A small network was shown many inputs. Here are its activations along a few directions, one row for each input.
Each table varies a few parts of the input and shows all the possible inputs, shuffled.
A made-up example of a description, with smaller parts first: one of 2 separate values, together with either a single point or one of 11 places around a ring or (one of 5 places around a ring, together with one of 6 places along a line).
Shared parts are said once, and a part with two or three values counts as separate values.

Table:
x1: [-28  75  10  34 -20  10 -28  -8 -52  20 -79  52 -61]
x2: [-16  74  28 -10  32 -32  45  47 -59  -1  -6  23 -17]
x3: [ 11 -32 -16  -4 -12   8 -11 -18  28  -2  31 -18   9]
x4: [ 19 -39  -9 -11 -13 -42  -8 -14  25 -11   9   8   0]
x5: [ 13 -15 -13  -6 -22  19 -10 -12  20 -17  13  -9  10]
x6: [ 20 -25  -7 -15 -22 -30  -7  -9  16 -31  -9  18   4]
x7: [-54  96 -10   5 113   5  46 100 -35  62 -28  17 -23]
x8: [ 13 -43   0  -7 -10 -15 -10 -21  19  -2  14 -15   8]
x9: [  3 -36   6  15  -9  34  -5 -27  19  10  36 -40  28]
x10: [ 16 -28   4  -9 -20  -3  -7 -15   9 -17  -1  -6  10]
x11: [  3 -26   6   9 -17  48  -4 -23   9 -11  21 -30  31]
- What is each input in this table made of? => either one of 3 separate values or (one of 2 separate values, together with one of 4 places along a line)

Table:
x12: [ 19 -19   9  -8 -37 -25 -13 -31  -4 -29  -5  16  -5]
x13: [ -6  17  -9   9  -4  -2 -13  -2  -4   9 -28  15 -21]
x14: [-12   7 -11  10  14  19  -3   5   4  18  -6  -2  -3]
x15: [-46 121  28  20  42  18  29  50 -79  33 -49  27 -40]
x16: [-5 -5 -3  5  4 14  2  2  7  5  2 -8  9]
x17: [ 15 -24   5  -8 -17  -2  -3 -16   5 -19  13  -9  11]
x18: [-14   2 -10  13  29  32   6  14  12  31  11 -19   8]
x19: [  0 -21   1   4  13  24   9   2  16   9  33 -31  26]
x20: [  8 -25   6  -4 -11   7   5  -9  11 -15  26 -18  23]
x21: [ -6  14 -12 -47  79 -80  56  79  -1  11  25  10   7]
x22: [ 13  -7   7  -2 -30 -22 -13 -22  -4 -21 -17  20 -10]
x23: [ -5  -8  -6   8  21  28   8   8  15  20  23 -26  16]
x24: [  4   5   2   2 -21 -16 -17 -17  -8 -11 -26  24 -16]
x25: [ 19 -20   4  -5 -28 -16  -5 -21   2 -22   5   3   0]
x26: [  1 -15   1  -2  -4  11   1  -5   7  -5  18 -13  18]
x27: [  2   4  -4   0 -14  -6 -11  -8  -2  -1 -12  10 -12]
x28: [ -7  10  -8   6   6  10  -8   6   3  10 -17   7 -13]
x29: [ 11  -7   0  -3 -22  -9  -9 -14  -1 -13   0   8  -3]
x30: [  6 -30   5   1   7  20  11  -3  18  -1  43 -37  33]
x31: [  8 -14   3  -5 -11   1  -3  -7   6 -11   4  -4   6]
x32: [ -4  14  -6   9 -11 -13 -20 -10  -6   0 -37  28 -31]
x33: [-1 -1 -2 -2 -4  6 -7 -2  3  1 -6 -1 -3]
- What is each input in this table made of? => either one of 2 separate values or (one of 4 places along a line, together with one of 5 places along a line)
- A walk changes only the place on the line of 5. It starts at x32 and steps to x13. List the rest of the walk in order. => x28, x14, x18

Table:
x34: [ 19  13 -12 -57  35 -39  41  51  12 -47  30  22  34]
x35: [  0  36   9  -6 -35  17  -6  -6 -31 -22 -30  18 -11]
x36: [-14  16  -8  14  22 -14 -12   9  -6  33  -5   0 -25]
x37: [-19  23  23   5  32 -18  29  21 -33  21  22 -11  -4]
x38: [-14   5  18  15  37 -11  13  17 -15  33 -12  -1  -4]
x39: [  1 -25 -10  -3  10  78   8  -3  37   6  59 -65  52]
x40: [ -7  26  15  -2  -1  -6  14   5 -21   9  -8  -1 -21]
x41: [  29 -100   -8   -4  -62  -39  -47  -77   49  -17   31   -7    7]
x42: [ 14 -15  -3   0   5  80  18   2  23 -11  61 -72  65]
x43: [-14   6   3  11  40 -25  10  28 -13  54  14 -10 -23]
x44: [ 47 -81  24 -15 -76 -28 -18 -76  15 -60  41  -4  30]
x45: [ -3   9 -10  17 -20  25 -38 -12  -4 -15 -66  28 -26]
x46: [ -2  21 -17  16 -12   8 -32 -12   7  16 -37  29 -31]
x47: [-19   7  10  12  27  -6   3   4 -12  23 -25   9  -6]
x48: [ -2 -48 -14   7  22  80   5   5  49  25  39 -66  52]
x49: [  37 -106    9   -3  -57  -34  -37  -73   41  -27   16  -10   23]
x50: [ -3  39  24   3  -5  -3  22   7 -33  -3  -1   4   3]
x51: [ -7  40  22   0 -14   8   7  -4 -29 -15 -10  19   0]
x52: [ -3  14 -28  15 -29  23 -39 -19   5  -1 -52  40 -46]
x53: [-16  28  15   9  21 -14  23  12 -30  11  13  -8  -7]
x54: [ -6   8  -5  13  -9  13 -18  -8  -5  -2 -58  19 -26]
x55: [-16  10   1  17  13  -1  -9   0 -11   5 -38   6 -15]
x56: [-16   0  22  16  48 -19  19  31 -20  36  -2 -15  -6]
x57: [-11 -38 -32  17  18  74   3  -4  61  36  61 -48  46]
x58: [ 44 -90  13 -15 -76 -33 -30 -73  27 -45  33 -14  14]
x59: [  9 -18 -30 -46  50 -43  22  59  36  -8   2  19  26]
x60: [ 14   7 -29 -52  37 -42  36  47  23 -28  23  20  26]
x61: [-11  34  27   3  12 -13  28  21 -42  -1  15 -11   3]
x62: [  1  31   4   6 -31  13 -13  -9 -12 -16 -35  17 -27]
x63: [-10  34   6   4  -7   5   1 -10 -19   0 -16  18  -9]
x64: [  0  32  -8   8 -41  27 -29 -19 -15 -27 -46  33 -24]
x65: [-11  29  37   0  21 -15  40  26 -41   7  25 -10  -1]
x66: [  6 -10 -51 -35  42 -52  18  57  45  -3  17  16   7]
x67: [-12  15 -15  12   4  -1 -13  -5  -1  24 -23  15 -34]
x68: [-12  13   0  16  31 -21  -2  18  -7  43   3  -7 -23]
x69: [  5  35  -1   1 -52  27 -17 -10 -30 -36 -41  28 -17]
- What is each input in this table made of? => one of 4 places along a line, together with either one of 3 separate values or one of 6 places along a line
- The inputs of x61 and x68 match in every part but the place on the line of 4. If x42 is changed in the same way as x61 into x68, which row does it become? => x57
- A walk changes only the place on the line of 6. It starts at x52 and steps to x46. List the rest of the walk in order. => x67, x36, x68, x43
- Change only the choice among 3 separate values in x42. List by row number the other rows that result. => x34, x44
- Change only the place on the line of 4 in x46. List by row number the other rows that result. => x35, x54, x62
